These are the activations of a small neural network, seen along a few directions. Each row is one input.
Each table varies a few parts of the input and shows all the possible inputs, shuffled.
Descriptions start from the smaller parts, as in this example, which fits no table here: ring(5) and (point or line(11) or (values(3) and line(6))).
Shared parts are said once, and a part with two or three values counts as separate values.

Table:
x1: [  1 -39  26 -33   0 -25 -21 -13  -2  37  38  20  19  21 -24 -10  26  35
 -63 -28]
x2: [ -8  68  -6   5 -19 -10 -33  17  -1 -15 -31  -1  18  -5  21 -25  18 -24
 -10 -25]
x3: [-73 -25  40  52  42  34   4  57  75 -20  -5  27   2  31 -19  54 -33   5
 -23  23]
x4: [ 24 -60  22 -29  11  -4  48 -15 -20  11  33   4 -20  14 -15  -5   1  30
  39  20]
x5: [-10  84 -49  14 -18  -4   4  -2  27 -12 -13   9  27 -16  23 -14 -19 -31
 -28 -19]
x6: [ -8  12 -12 -10  10 -13 -19   3 -26  -7 -13  18  26 -11   4   7 -13 -21
   9 -62]
x7: [ -6 -38  20 -59  10 -10   4 -21 -12  37  36  35  26  28 -14  -3  -3   5
 -10 -45]
x8: [  7 -18 -19  12   2   7   1   0 -46 -25 -12 -26 -18 -14   7  11 -10  -3
  54  13]
x9: [ 13  32 -11  22 -21  15 -25  -4  -4 -20 -33 -45 -37 -19  25  -8  23 -16
  35  36]
x10: [ 39 -57  40 -11   6 -21  29 -13  -7  27  20 -15 -19  -4 -34   6  34  43
 -15  41]
x11: [ 22  42 -51  36 -23  32   7  -8  15 -13 -20 -28 -25 -26  24 -13 -24 -24
  13  45]
Question: What do these inputs look like to the network?
Answer: point or (values(2) and line(5))
Question: Change only the values(2) part in x6. List by row number the other rows that result.
Answer: x8

Table:
x12: [ 36 -57  22 -32   2   0  26 -33 -26  16  24 -18 -39   3  -9  -7  20  27
  44  29]
x13: [-17 -44  48  -7  24 -10   6  18  17  10  20  24  13  28 -24  13   8  27
 -21 -11]
x14: [ 23  80 -47 -24 -38 -20 -46 -21 -26   5 -16   6  29 -22  32 -52  13 -33
 -21 -70]
x15: [ -7 -49  51  -3  19  -3  -6  11  15  25  13  10  -1  22 -29  12  20  25
 -37  12]
x16: [-19  35 -18  29  -9  11 -24  17   2 -30 -23 -18  -9  -9  20   2  -2 -12
  10  15]
x17: [ 18 -70  17 -24  16 -13  13 -17 -52   6  17  -1  -6  -6 -18  18   4  18
  41 -16]
x18: [-10 -59  32 -10  13  -8   0   2  -7  11  24   4  -7  22 -19  10  16  34
  -7   2]
x19: [ 13  24 -34  13  -2   6  -8   6 -45 -29 -35 -26  -9 -24  19   0 -16 -26
  56  -2]
x20: [ 38 -51  12 -18   0  -3  21 -20  -6  25  26 -17 -27   2 -16   0  12  30
   5  41]
x21: [ 28  27 -25  12 -25  20  12  -8 -24 -22 -25 -36 -34 -17  27 -23   2 -22
  61  44]
x22: [ 21   2   7 -77 -14 -55  -9 -39 -41  44  32  22  45   9 -11 -30  36  10
 -40 -64]
x23: [-36  50 -18  24   4  13 -13  25  37 -17 -24  12  13  -3  19  12 -23 -30
  -7 -18]
x24: [-28  48  -6  33   3   8 -18  28  32 -29 -26   0   4  -3  12   9  -6 -22
  -2  -4]
x25: [-43  49 -32  22   8  21  -7  13  38 -17 -12  23  24   7  21  12 -43 -40
 -14 -29]
x26: [ 25  37 -35  31 -28  18   6  -6   1 -13 -22 -39 -21 -25  23  -8  -1 -13
  23  50]
x27: [ 14  51 -39  43 -17   8  14  -4  14 -19 -24 -22 -13 -29  18  -8  -9 -13
   2  32]
x28: [-21  41   0  37  -8  14 -28  19  32 -19 -34 -14  -5 -12   6  11   6 -18
 -20  18]
x29: [-36 -37  19 -22  24   5  15   6  20  19  35  50  35  33 -26  15 -31   9
 -30 -32]
x30: [ 26 -38   8  -9   6  -9  35 -11   2  15  28   0 -14  -3 -23  -4   3  30
 -18  26]
x31: [-25 -39  36 -18  21  -4  11  16  18  20  23  40  23  27 -21  17  -9  20
 -24 -22]
Question: What do these inputs look like to the network?
Answer: values(2) and (point or line(9))
Question: Changing only the values(2) part turns x12 into x21. The same change can be made to x15. Which row results?
Answer: x28
